A small network was shown many inputs. Here are its activations along a few directions, one row for each input.
In each table, some parts of the input vary, and every possible input appears once, in random order.
Descriptions start from the smaller parts, as in this example, which fits no table here: one of 8 places around a ring, together with either a single point or one of 11 places along a line or (one of 3 separate values, together with one of 4 places along a line).
Shared parts are said once, and a part with two or three values counts as separate values.

Other details of the inputs shift rows strongly along three fixed directions, in all tables alike. That doesn't count.

A family of inputs:
row 1: [-52  -7 -19 -34 -53  -2 -49  43 -58 -59 -11 -32]
row 2: [-25  15  27   6 -30  10 -24   2 -45 -42  13 -20]
row 3: [-47 -10  21  17 -11  21   5  10 -51 -27 -16  14]
row 4: [-37  47  26  23   3  42  19 -40  -4 -28  37  31]
row 5: [-34 -13  21   5   4  26 -37  15 -35 -67  20 -12]
row 6: [ 34 -15 -60   5  28 -34 -19 -65  16  63 -17 -17]
row 7: [-29  13  13  40  12  25   6 -62 -23   6 -29  -6]
row 8: [ 27  23 -15   5  45 -74 -12 -39  20  63 -24 -16]
row 9: [ 30  39  29  12  25 -21   5 -36  14  22  20   5]
row 10: [-41 -36 -13  21 -15 -53 -73 -53  -6  38 -27 -65]
row 11: [-34 -30  -3 -47 -38   5 -35  26 -15 -23  -6 -36]
row 12: [-79 -36  -2 -35 -37   1 -30  19 -44 -41 -47 -45]
row 13: [ 93  10  26 -24   9  25  51  27  38  17  17  51]
row 14: [-54   5   2   1 -30   1 -17  14 -33 -28  15  23]
row 15: [ 20 -44 -90 -22  28 -58 -15  -9  15  73 -66 -47]
row 16: [ 75  12  16 -36  28  17  66  26  22  13 -22  59]
row 17: [ 41  -2  -9 -70  -3 -15  17  63  50   9   7  -7]
row 18: [-22 -17 -50 -51 -25  20 -16  86   5 -15   8 -21]
row 19: [  8  -6 -23  -8 -13  12  12  54  44 -11   9 -10]
row 20: [-82 -20 -27  13 -56   4 -28  48   1 -32   3 -45]
row 21: [ -1 -23 -57 -66 -18  18  -2  65   2   1 -31 -22]
row 22: [50 23 47  8 18 35 40 -6  6  4 39 56]
row 23: [ 51 -24  -4 -32 -32  12  21  71  31  -9  -5  17]
row 24: [ 31  34  -6 -22  24  34  33   7  30  -6  26  39]
row 25: [13 37 37  7 20  8 49 -4  4 -2 21 59]
row 26: [ 18 -14   5  71  50 -58 -47 -62  28  23  -7 -27]
row 27: [ 11 -13 -12 -14 -24 -25  12  70  36   3   7  10]
row 28: [ 25 -10 -38   4   3 -78 -50   1   9  51 -27 -50]
row 29: [-63 -43 -45 -19 -43  25 -19  14 -52 -34 -20 -47]
row 30: [ 22  28  25 -43  18   4  40   5  21  -9   6  20]
row 31: [-28  37  65   6  11  25  41 -38 -14 -40   0  19]
row 32: [  6   1  37  46 -20  58  39 -47   3 -39  32  -1]
row 33: [  9  -8  31  45  -4  11   3 -69 -33   5  21  16]
row 34: [ -4  39  40  37  13  -9   0 -57 -35 -13  -3   0]
row 35: [-52   0   6  17 -25  10 -27   0 -43 -34  13  22]
row 36: [ 31  -8 -25 -50  19 -18  33  80  17  10 -28  32]
row 37: [ -3  16  30  35  45   7 -27 -58 -18 -36  18  18]
row 38: [-17   9  29  64   5 -51 -28 -84  25  30  -1 -30]
row 39: [-22 -25 -36 -51 -23  -8  -4  94 -17 -18 -15   7]
row 40: [ 35  -9 -16 -86  -5   0   1  33  26  -5  -9   5]
row 41: [-38 -33 -22  49 -20 -45 -78 -52 -37  51 -27 -31]
row 42: [ 41 -37 -13 -30 -24   9  18  40   0  -5   8   7]
row 43: [ -8  30  27  16  -8  67  15 -50 -17 -31  20  25]
row 44: [ -7  -7  13   2 -21  15   3  45  -6 -22  22  18]
row 45: [ 65  15 -12 -16  25  18  21 -12  41  45   5  13]
row 46: [-56 -55 -24 -24 -48  10  -6  42 -67 -45 -36 -18]
row 47: [ 48 -10 -19 -57  49  -8   9  61  19 -23  -8  11]
row 48: [-62  -2  -6  13 -15  38 -10  -5 -38 -24  -3 -19]
row 49: [ 35   7  -1  13   8  22   9 -24  27  30   6  -4]
row 50: [ 47  -8 -23 -27  -3  20  29  61  56   7  10  -2]
row 51: [ 12  17  37   3  25  -4  11 -68   6  13  -8   6]
row 52: [  9  12  33  10 -34   7   6  25  -3 -50  11 -15]
row 53: [-23 -17 -50   5  22 -88 -26   9   4  67 -55 -10]
row 54: [-63 -23  -8  -5 -48  22 -37  28 -60 -42   5   3]
row 55: [ 39 -35 -72 -26  18 -77 -36  13  16  90 -60 -13]
row 56: [-40 -10   1  16 -27  43 -14  11 -15 -19  19 -25]
row 57: [ -4  -8  17  71  50 -38 -56 -72  -3  16   4 -26]
row 58: [ 43  25  32  -7  -2  -5  34  25  40 -18  22   4]
row 59: [-27  -7   9   3 -36  29 -21  -8 -46 -31   1  21]
row 60: [ 87  18  13 -15  10  42  62  19  70   7  16  27]
row 61: [ 49 -49 -88 -18  15 -56 -26  -1  41  86 -29 -52]
row 62: [ 37  11  35   7   1  40  40 -45 -21 -26  28  56]
row 63: [ 19  20   8 -35   5  -5  26  40 -15 -27 -28   0]
row 64: [-26  44  45  42  29  50  46 -43 -11 -28   9  30]
row 65: [-85  12  -2  15  -9  19   5   4 -27 -28 -14 -12]
row 66: [-15   2 -22 -18  -6  34  -6  11  -7 -11  10   1]
row 67: [ 44 -15   1  15  20 -57 -18 -51  58  57 -20 -27]
row 68: [ 35  40  -5 -33  36  16  63  25  44  14  15  36]
row 69: [ 18 -16 -14 -46  44  -4   6  62   4 -36 -28   2]
row 70: [ -4  26  61  38  12  41  35 -38 -33 -20  24  49]
row 71: [-35 -27  -7  71  -6 -46 -62 -51 -25  53  -9 -29]
row 72: [-50   7  30  -9 -29  13 -19  -7 -21 -33  20 -17]
row 73: [-38  25  11  87  22 -23 -24 -91  12  49  17 -18]
row 74: [-67 -13 -54  39  11 -45 -58 -37 -18  44 -33 -47]
row 75: [ 23  31  20  42  31  19  22 -38  33  21  31  15]
row 76: [ 32   8  43  12   8  37  56 -39 -25 -22  17  48]
row 77: [  8  -4  -4 -24 -16  -9  12  65  19   3  18  19]
row 78: [ 69   2   1  14  23 -33  26  21  60  38   9  31]
row 79: [-67 -12   4 -13 -57  -1 -38  47 -38 -50   8 -49]
row 80: [  4   4  -2  62  31 -54 -37 -62   2  67   3   8]
row 81: [ -5 -10 -63 -65 -13  -8  -5  89  33  16   4 -16]
row 82: [  1 -23   9  16 -29   6  -1  36   4 -13   9   4]
row 83: [ 32  16 -12  41  46 -15 -10 -65  28  75   8  -4]
row 84: [ -4  34  35 -15   4  12  13 -34   3 -24  23  22]
row 85: [ 48  20   3  -6  28 -29  22  11  37  47  22  42]
row 86: [-12   6  -6 -10  15  34  28  16  -4  -7 -16   3]
row 87: [-53  24  23   6 -25   5 -25 -22 -43 -46  14  -9]
row 88: [  1 -11  -4  -7 -17  47  13 -13 -14 -19  21  -9]
row 89: [ 18   8 -24 -39  25 -54   8  32  14  26 -39 -17]
row 90: [ 22  -3  63  60 -19  37  40 -54 -11 -35  33  29]
Each input here is: one of 6 places along a line, together with either a single point or one of 4 places along a line or (one of 2 separate values, together with one of 5 places along a line).
Changing only the place on the line of 6 turns row 47 into row 69. The same change can be made to row 25. Which row results?
Answer: row 53
Changing only the place on the line of 6 turns row 6 into row 29. The same change can be made to row 4. Which row results?
Answer: row 68
Changing only the place on the line of 6 turns row 19 into row 64. The same change can be made to row 67. Which row results?
Answer: row 12
Change only the place on the line of 4 in row 10. List by row number the other rows that result.
Answer: row 17, row 28, row 79
Change only the place on the line of 5 in row 62. List by row number the other rows that result.
Answer: row 14, row 35, row 54, row 59
Change only the place on the line of 6 in row 86. List by row number the other rows that result.
Answer: row 48, row 50, row 56, row 66, row 83
Change only the place on the line of 5 in row 70. List by row number the other rows that result.
Answer: row 25, row 39, row 55, row 76

A family of inputs:
row 91: [ 19  33   9  31  68 -41  15 -69  14  57 -11  30]
row 92: [ 38   2 -14 -61  29 -20  16  46  17 -10 -20  11]
row 93: [ 58 -10 -29  22  23 -23  -4 -43  35  65   3   1]
row 94: [ 20   9  11  54  32 -33 -25 -74  24  44  12 -20]
row 95: [ 24 -39 -32 -32 -30   0 -11  59   6  -7   0  -6]
row 96: [ 24  24  31  13   1  22  29  15  23 -21  40  36]
row 97: [-35  -4 -17  -1 -26  20 -10  24  10  -5  17  -8]
row 98: [ -9 -11 -23 -37 -21   8   3  44  11 -20  -7 -33]
row 99: [-41 -11 -13 -21 -31  20  -9  21  -1 -22  -8 -34]
row 100: [ 27  -4  20  10  -5  16  25  -9  -1 -10   1  18]
row 101: [ 56  -2 -46 -52  59 -68   0   2  41  65 -38  -4]
row 102: [51 21 12 -9 20 16 39 28 44  7 35 33]
row 103: [-52 -31 -33 -30 -24  15 -24  24 -57 -22 -33 -19]
row 104: [-18 -15 -35  24   0 -37 -54 -44  21  49  -8 -48]
row 105: [-16 -30  16  21 -35  12 -30   4 -33 -25  11  -4]
row 106: [ -4 -16 -33 -15  -3 -90 -59  -7  -3  47 -34 -37]
row 107: [-22  -3  30   6 -18   1 -12  10 -16 -36   0 -15]
row 108: [-33  -4   0  12 -27  19 -24  -6  -8 -28  21 -31]
row 109: [ 52 -27 -24 -35  -7  11  13  48  23   9   9   5]
row 110: [ -9 -13 -23  29   9 -65 -44 -35  11  39 -30 -46]
row 111: [16 36 25  7 14 37 53 -8 34  4 20 33]
row 112: [-10 -15  -1 -28  -2  19  14   7 -36 -22 -14  16]
row 113: [ 49  28  22 -13  19  10  56  33  41  -4  16  40]
row 114: [  5   9  30  34  -6  43  33 -45 -12 -13  13  15]
row 115: [-24  31  50  21 -12  -4   6 -20 -27 -19  20  28]
row 116: [ 24  10  38   6   2   6  -2   2  12 -21  27   8]
row 117: [-72  -3 -41 -23 -17   8 -28  39 -40 -20 -20 -18]
row 118: [-40  30  44  60 -15  48   9 -44 -14 -33  48  14]
row 119: [  5  11  40  33 -14  67  27 -48  -4 -19  38  27]
row 120: [-45 -51 -33  -8 -44  -2 -32  34 -35 -12 -27 -41]
row 121: [ 62   0  20  46  40 -40   5 -64  18  60 -13  18]
row 122: [ 57  25   0 -40  31  43  56   7   6   0   0  48]
row 123: [-60   2  -3  24 -27  15  -7   4 -18 -21   3 -18]
row 124: [ 32   1  -1 -32   4 -14  22  68  29   2  -2  18]
row 125: [ 28 -24 -21 -57 -27 -25  -2  54 -12   6 -16   9]
row 126: [  9  -2 -29  25  28 -55 -12 -14  30  63 -21 -17]
row 127: [-12 -18  -7 -12 -28  37  15   8  -6 -10  -6  -3]
row 128: [-33  11  46  44 -19  17 -14  -5 -21 -35  34  13]
row 129: [-95  11   3  49  -4   0 -57 -78 -64 -15 -18 -39]
row 130: [-20   7 -10 -36   9   8  -2  12 -18 -18 -17 -12]
row 131: [-43  15 -17  43  38 -40 -32 -64 -23  47 -28 -12]
row 132: [ 17 -13 -18 -51  -9   2  12  64  22 -14  -8 -22]
row 133: [ 21 -19 -24 -41 -18 -13 -15  61  26 -14   6 -20]
row 134: [ -4  29  31   1  26  11  29   1 -12 -28   4  41]
row 135: [  6  17  53  21  17  37  33 -44 -37 -40   4  47]
What do these inputs look like to the network?
Answer: one of 3 separate values, together with either a single point or one of 4 places along a line or (one of 2 separate values, together with one of 5 places along a line)
Changing only the choice among 3 separate values turns row 93 into row 108. The same change can be made to row 119. Which row results?
Answer: row 104
Changing only the choice among 3 separate values turns row 102 into row 94. The same change can be made to row 113. Which row results?
Answer: row 110
Change only the choice among 3 separate values in row 123. List by row number the other rows that result.
Answer: row 98, row 114
Change only the place on the line of 4 in row 131. List by row number the other rows that result.
Answer: row 91, row 117, row 134
Change only the place on the line of 5 in row 118. List by row number the other rows that result.
Answer: row 96, row 97, row 102, row 128
